These are the activations of a small neural network, seen along a few directions. Each row is one input.
In each table, some parts of the input vary, and every possible input appears once, in random order.
A made-up example of a description, with smaller parts first: one of 5 places around a ring, together with either a single point or one of 11 places around a ring or (one of 3 separate values, together with one of 4 places along a line).
Shared parts are said once, and a part with two or three values counts as separate values.
In the rows, 100 means zero.

Other details of the inputs vary at random and push rows far along two fixed directions, the same in every table; ignore that.

Rows:
row 1: 87 165 77 139 123 66 92 119 120 107 114 79 99 24 47
row 2: 116 107 91 97 98 59 104 104 78 127 49 105 137 117 72
row 3: 102 58 114 59 90 122 104 79 95 117 81 80 81 170 115
row 4: 58 108 59 135 143 97 94 120 106 108 158 94 50 28 113
row 5: 69 75 105 101 129 104 134 131 134 83 172 103 71 58 158
row 6: 83 60 134 80 119 160 132 122 117 61 176 73 63 31 141
row 7: 62 108 143 70 112 166 141 111 115 60 139 95 81 20 166
row 8: 118 75 130 37 47 138 130 104 117 131 67 102 137 155 150
row 9: 75 107 138 82 126 118 142 109 102 54 119 106 97 41 137
row 10: 98 94 12 132 139 47 54 83 43 143 54 97 88 145 35
row 11: 149 87 132 55 37 145 117 103 146 114 105 103 133 171 121
row 12: 69 74 128 86 133 113 132 114 114 73 140 72 68 54 124
row 13: 105 69 120 74 82 111 97 75 107 129 96 91 67 177 123
row 14: 102 129 68 140 127 85 87 122 67 108 107 94 108 2 51
row 15: 69 84 139 98 126 109 131 114 131 79 164 81 54 50 141
row 16: 102 88 27 134 150 22 70 90 47 126 58 105 101 145 35
row 17: 107 109 93 138 57 78 36 75 89 44 47 132 140 134 65
row 18: 74 164 83 124 107 114 93 118 134 112 133 70 84 6 76
row 19: 125 16 110 45 80 148 131 111 114 93 128 112 114 176 165
row 20: 115 143 47 107 92 76 64 84 81 143 33 76 124 129 14
row 21: 104 148 58 135 121 100 80 120 91 96 112 73 108 11 23
row 22: 116 95 141 77 89 89 121 77 98 97 77 130 108 167 131
row 23: 105 118 108 123 100 111 108 128 107 108 144 105 100 20 109
row 24: 119 98 118 73 56 108 108 96 114 149 75 111 118 151 130
row 25: 135 76 123 70 87 123 109 77 70 86 73 123 120 160 110
row 26: 50 127 122 135 83 86 83 109 129 9 99 112 124 35 119
row 27: 108 139 77 131 115 59 60 57 49 131 46 120 83 141 55
row 28: 121 128 80 129 101 29 83 93 75 150 51 115 123 128 53
row 29: 127 77 89 119 110 77 70 74 70 122 99 97 69 151 61
row 30: 44 152 81 166 91 84 45 92 101 35 77 103 104 23 78
row 31: 134 99 115 104 93 98 91 73 72 101 86 131 101 150 97
row 32: 129 27 116 60 73 137 125 106 126 104 143 123 100 185 173
row 33: 121 95 124 44 63 121 133 111 141 100 77 86 145 145 112
Description of these inputs: one of 3 separate values, together with either a single point or (one of 2 separate values, together with one of 5 places along a line).
Changing only the choice among 3 separate values turns row 7 into row 9. The same change can be made to row 18. Which row results?
Answer: row 1
Which other rows does row 27 become when the choice among 3 separate values takes its other values? List them by row number.
Answer: row 22, row 31
Which other rows does row 1 become when the choice among 2 separate values takes its other values? List them by row number.
Answer: row 33
Which other rows does row 21 become when the choice among 3 separate values takes its other values? List them by row number.
Answer: row 20, row 33
Which other rows does row 4 become when the choice among 2 separate values takes its other values? List them by row number.
Answer: row 10
